These are the activations of a small neural network, seen along a few directions. Each row is one input.
Each table varies a few parts of the input and shows all the possible inputs, shuffled.
Descriptions start from the smaller parts, as in this example, which fits no table here: one of 3 separate values, together with either a single point or one of 11 places along a line or (one of 6 places along a line, together with one of 8 places around a ring).
Shared parts are said once, and a part with two or three values counts as separate values.
(in the rows, 128 means zero)

Table:
r1: [165 151 159 111 131  66 162 110 123 173 142 150 164 115 134]
r2: [151 147 130  98 152 133 125 106 108  99 104  83 121 148 105]
r3: [179 167 124 109 143 110 119  92 113 137 103 122 185 155  99]
r4: [108 117 121 158  95 143 102 155 170 161 154 183 111 104 174]
r5: [121 118 149 121 117 114 151 145 128 122 154 120  87  99 147]
r6: [103 102 144 142 107 146 129 159 152 117 152 128  64  92 157]
r7: [163 136 168  93 129  70 173 116 111 155 140 121 140 113 126]
r8: [109 124 113 132 123 182  91 141 139  84 104  97  86 129 122]
r9: [136 139 117 112 137 147 110 127 122  87 105  91 103 143 113]
r10: [ 93 114 128 147 108 147 113 163 163 129 152 160  86  92 163]
r11: [116 139  91 154 110 187  63 134 158 125 111 156 132 142 138]
r12: [107 129  98 144 120 182  70 141 151  96 107 133 102 138 129]
r13: [173 158 135  93 142 105 130  93 100 116 103  95 158 158  91]
r14: [139 123 160 101 128  90 165 126 116 134 144 110 105 103 137]
r15: [ 53  36 141 152 160 103 239 136  77 108 159  87 127 131 116]
r16: [165 166 109 128 131 129  92 108 128 149 101 149 183 155 109]
r17: [142 153  97 140 122 162  74 122 146 142 107 158 158 149 119]
r18: [129 133 129 147 108 121 118 142 153 176 154 186 137 107 156]
r19: [148 147 139 127 118  84 134 125 139 180 144 177 163 112 145]
r20: [ 59  59 110 152 181 140 200 119  65  68 120  54 149 174  81]
What is each input in this table made of?
> one of 2 separate values, together with either a single point or one of 9 places around a ring
The inputs of r3 and r1 match in every part but the choice among 2 separate values. If r2 is changed in the same way as r3 into r1, which row does it become?
> r14
Change only the choice among 2 separate values in r5. List by row number the other rows that result.
> r9

Table:
r21: [140 143 159 112 106 113 126 145 152 119 149 135  71  84 149]
r22: [104  93 160 117 132 124 186 139 108  97 153  79  81 104 129]
r23: [147 167 129 103 128 150  82 112 127 106 104 107 105 129 108]
r24: [ 76  71 125 151 134 117 188 145 120 115 149 126 126 132 141]
r25: [ 93 101 101 148 153 148 136 117 103  96 106 102 158 170  98]
r26: [131 132 125 117 155 138 138 119 100  66 105  69 110 149  87]
r27: [204 157 163  89 150  37 198  87  90 174 136 130 213 140 106]
r28: [110 126  89 166 136 160  80 120 128 151 111 158 171 161 118]
r29: [ 94  97 117 172 119 134 127 151 141 177 152 176 137 118 160]
r30: [148 147 134 117  85 135 101 150 177 164 146 176 106  88 176]
r31: [161 175 105 116 109 153  48 122 164 143  98 150 130 133 135]
What is each input in this table made of?
> either a single point or (one of 2 separate values, together with one of 5 places around a ring)
Change only the place on the ring of 5 in r26. List by row number the other rows that result.
> r23, r25, r28, r31

Table:
r32: [118 108 135 140 181 113 165 101  55 117 122  55 151 164  72]
r33: [ 31  59  91 190 118 198 111 177 152  94 147 145  83 123 159]
r34: [162 168 150 119 117 109 101 125 133 169 143 154 115  91 131]
r35: [ 50  63 105 161  98 207 122 174 168  74 147 128  70 113 165]
r36: [191 195 113  99  99 165  44 126 177 133  91 161 126 126 143]
r37: [124 147 144 106 152  82 153 111 102 101 120 104 108 134 105]
r38: [162 119 165 103 116  81 184 137 135 151 150 124 123  98 146]
r39: [144 141 116 138 115 120 112 129 143 177 140 186 172 123 137]
r40: [176 180  94 109  93 173  49 120 176 140  89 175 158 143 149]
r41: [ 51  86 121 170 117 189 102 174 139  87 155 116  18  98 153]
r42: [143 131 169 112 130  67 168 129 114 173 154 126 113  95 140]
r43: [ 31  79 110 189 124 187 101 181 143 103 149 136  50 116 149]
r44: [182 201 113 119 115 149  25 117 157 153 103 161 107 124 125]
r45: [145 109 145 112 114  91 191 133 141 158 151 142 155 112 155]
r46: [145 161 143 140 124 111  98 126 135 178 143 176 148 109 129]
r47: [106 135 130 128 158  83 150 110  99 112 116 118 139 152  99]
r48: [172 159 145 101 101 121 116 131 157 149 137 148 130  93 143]
r49: [125 121 124 104 132 106 173 109 126  87 112 116 150 153 121]
r50: [164 191 104 142 121 152  21 114 152 160  99 179 144 140 126]
r51: [134  94 130 109 152 137 186 101  81  93 117  50 167 167  93]
r52: [149 110 147 101 160 132 185 107  77  83 114  36 134 150  90]
r53: [140 134 140  92 131  94 165 117 118  80 113  97 122 140 113]
r54: [159 172  85 138 110 159  35 114 169 161  93 190 171 149 132]
r55: [130 123 154 141 138  68 167 134 112 181 155 146 144 111 134]
r56: [161 145 129 112  95 132 120 127 151 153 138 167 164 112 153]
r57: [112  94 119 133 174 126 177 104  70 117 110  67 184 172  83]
r58: [ 67  79 120 152 101 202 119 182 165  67 147 115  35  97 165]
r59: [132 117 151 115 176 114 166  97  58 105 120  36 122 145  77]
r60: [103 114 111 127 150  92 157 105 114 109 113 127 166 162 106]
r61: [131 104 138 139 128  81 176 129 119 177 152 159 170 126 146]
What is each input in this table made of?
> one of 5 places around a ring, together with either a single point or one of 5 places along a line
The inputs of r52 and r59 match in every part but the place on the ring of 5. If r36 is changed in the same way as r52 into r59, which row does it become?
> r44
Which other rows agree with r61 in the place on the ring of 5? List them by row number.
> r33, r39, r54, r57, r60
Change only the place on the ring of 5 in r39. List by row number the other rows that result.
> r34, r46, r48, r56

Table:
r62: [ 98 134 112 127 150 124 148  95  92 102 121 127 173 147  95]
r63: [136 143  98 137 136 136  92 115 153 136  83 161 139 172 123]
r64: [178 201 168 125 152  50  80 120 111 209 138 162 128  98 108]
r65: [ 74 105 138 138 139 121 157 128 114  94 160 128 103 103 122]
r66: [179 174 125  95 130 166  81 118 133 108  99 125 138 144 119]
r67: [160 149 127  93 138 144 141 100  85  93 104  83 136 158  99]
r68: [113 137 101 154 130 144  73 150 149 116  98 142 100 155 134]
r69: [ 81 115 103 147 134 131 132 120  91  87 135 113 125 130  88]
r70: [119 117 105 166 132 185  82 143 132 152 129 138 124 133 127]
r71: [149 139 111 126 109 103 109 130 172 143 109 158 153 153 153]
r72: [148 119 122 136 109 140 117 126 153 182 130 149 183 125 147]
r73: [ 80 100 126 135 140 102 157 126 128 114 124 102  78 121 142]
r74: [ 97  89 115 155 147 153 127 141  89 135 134  83 134 138 110]
r75: [148 131 167  81 107 117 183 129 120 112 139  85 102 111 130]
r76: [119 103 139 168 110 166 107 149 149 164 146 149  98 106 149]
r77: [105 139 103 152 134 156  75 144 137 100 133 163 126 123 109]
r78: [ 97  71 155 154 139 143 156 141 106 141 149 103 107 112 139]
r79: [162 175 179 125 171  33 146 100  77 195 144 119 127 115  86]
r80: [181 129 145  75 134 110 156 121 112  97 130  84 153 138 130]
r81: [104 112 132 120 124 102 187 136 111 109 164 151 132 108 129]
r82: [137 120 122 148 100 146 137 149 148 179 148 158 132  92 168]
r83: [173 154 158  87  90 141 122 143 159 128 135 139  97 108 146]
r84: [133 116 163 103 132 136 153 121 116  91 129  74  67  99 123]
r85: [141 132 110 150 136 168  93 128 123 162 105 146 175 135 132]
r86: [130 135 126 103 133 151 121 112  92  84 124  58  94 141 104]
r87: [102 100 137 113 123  80 182 138 136 131 122 115 113 127 147]
r88: [122 111 116 109 138  77 163 107 131 128 118 110 159 162 143]
r89: [132 132 122 131 108 103 126 160 176 143 116 166 107 115 164]
r90: [111  82 145 122 127 124 185 148 113 164 160 113 140 112 146]
r91: [197 164 125  92 101 138 108 104 154 123 123 134 140 126 141]
r92: [138 150 145 104 108 160  96 131 157 114 134 114  64  91 146]
r93: [151 143 124 139  98 119 115 128 145 119 137 188 175 128 132]
r94: [129 106 130 118 134  98 168 110 112 106 151 146 178 144 114]
r95: [131  93 123 121 131 121 167 118 100 159 150 109 186 142 143]
r96: [127 155 110 150 132 147  96 114 140 114 109 176 169 136 107]
r97: [113 147 130 139  89 124 135 138 160 132 153 183 130  97 146]
r98: [ 96 132 136 159 107 139 102 150 160 112 149 166 102  93 131]
r99: [158 158 118 114 130 175  70 132 144  99 113 109  88 122 116]
r100: [ 88 102 104 140 152 116 129 121 117 106 102  89 102 157 111]
r101: [114 113 122 140 156 147 146 124  93 150 120  94 180 157 109]
r102: [118 121 108 131 162 115 153 111 113 114  92 114 144 183 109]
r103: [106 128 129 153 122 128 101 154 173 127 117 150  76 119 159]
The inputs of r97 and r81 match in every part but one. If r99 is changed in the same way as r97 into r81, which row does it become?
> r86
The inputs of r94 and r93 match in every part but one. If r84 is changed in the same way as r94 into r93, which row does it become?
> r92
What is each input in this table made of?
> one of 2 separate values, together with either a single point or (one of 4 separate values, together with one of 5 places around a ring)
Change only the place on the ring of 5 in r78. List by row number the other rows that result.
> r74, r90, r95, r101
Change only the place on the ring of 5 in r103. List by row number the other rows that result.
> r63, r68, r71, r89
Change only the choice among 4 separate values in r63. List by row number the other rows that result.
> r66, r85, r96
Change only the choice among 4 separate values in r62. List by row number the other rows that result.
> r67, r101, r102
Change only the choice among 2 separate values in r64. List by row number the other rows that result.
> r79

Table:
r104: [144 187 144 103  94 102  87 118 159 137 146 193 130  87 132]
r105: [153 174 122 102 101  79  97 137 178 172 111 196 106 105 163]
r106: [ 22  62 117 189 137 185 105 168 117  81 154  95  29 108 137]
r107: [112  81 149 113 169  54 247 128  60 157 136  71 158 155 119]
r108: [119  79 132  96 154  94 248  94  66  96 138  61 187 166 100]
r109: [144 194  99 101 117 133  56 106 157 113  84 157 127 146 115]
r110: [163 179  82 134 100 208   7 137 181 169  88 185 151 131 143]
r111: [156 182 115 148 107 178   7 134 170 208 126 198 132 108 148]
r112: [155 120 116 131 122 116 139 116 146 112 120 157 184 158 130]
r113: [145 203 122 119 121 100  59 115 144 147 123 169 104 119 120]
r114: [ 26  55 124 180 118 184 147 178 142  68 182 124  50  75 148]
r115: [143 142 123 162 156  96 104 112 107 147 125 146 150 150 105]
r116: [171 117 178  96 135  78 182 124 112 148 123  73 104 119 140]
r117: [175 168 103 118  59 196  43 138 195 166 122 202 158 116 178]
r118: [160 181 111  85  96 122  92 127 181 115 120 185 137 123 151]
r119: [102 103 148 126 209  76 211 102  37 142 134  65 163 157  69]
r120: [169 167 111 137  78 157  48 155 191 216 121 211 127  98 201]
r121: [161 176 128 136  72 179  41 139 179 190 154 218 152  82 162]
r122: [171 141 142  94 158 127 150 104  94  88  92  39 122 151  89]
r123: [139 133 104 144 148 123 102 101 124 112  88 122 177 176 100]
r124: [ 29  66  93 173 136 217 109 171 130  44 112  78  52 134 133]
r125: [147 123 131 148 132  73 143 131 139 167 122 158 155 148 154]
r126: [112 106 119 109 194 107 213  97  44  98  96  47 180 184  69]
r127: [169 143 163 112 161 100 152 104  84 129 123  69  98 124  84]
r128: [165 127 181  98 132  98 178 109  99 116 160  77 129  97 105]
r129: [133 127 145 151 131  95 136 110 129 137 152 164 182 122 114]
r130: [ 43  47  99 163  96 203 151 175 158  42 155 104  54 124 159]
r131: [ 28  43 118 178 108 161 152 197 153 104 150 110  26 110 177]
r132: [178 121 158  78 130 122 187 104 116  90 123  74 132 136 119]
r133: [104  91 163 114 172  77 245 107  50 129 161  89 185 132  79]
What is each input in this table made of?
> one of 5 separate values, together with either a single point or one of 5 places along a line
The inputs of r121 and r111 match in every part but the choice among 5 separate values. If r104 is changed in the same way as r121 into r111, which row does it become?
> r113
Which other rows agree with r122 in the choice among 5 separate values? List them by row number.
> r109, r110, r123, r124, r126
Change only the place on the line of 5 in r112. List by row number the other rows that result.
> r108, r117, r118, r132
Change only the choice among 5 separate values in r106. List by row number the other rows that result.
> r114, r124, r130, r131
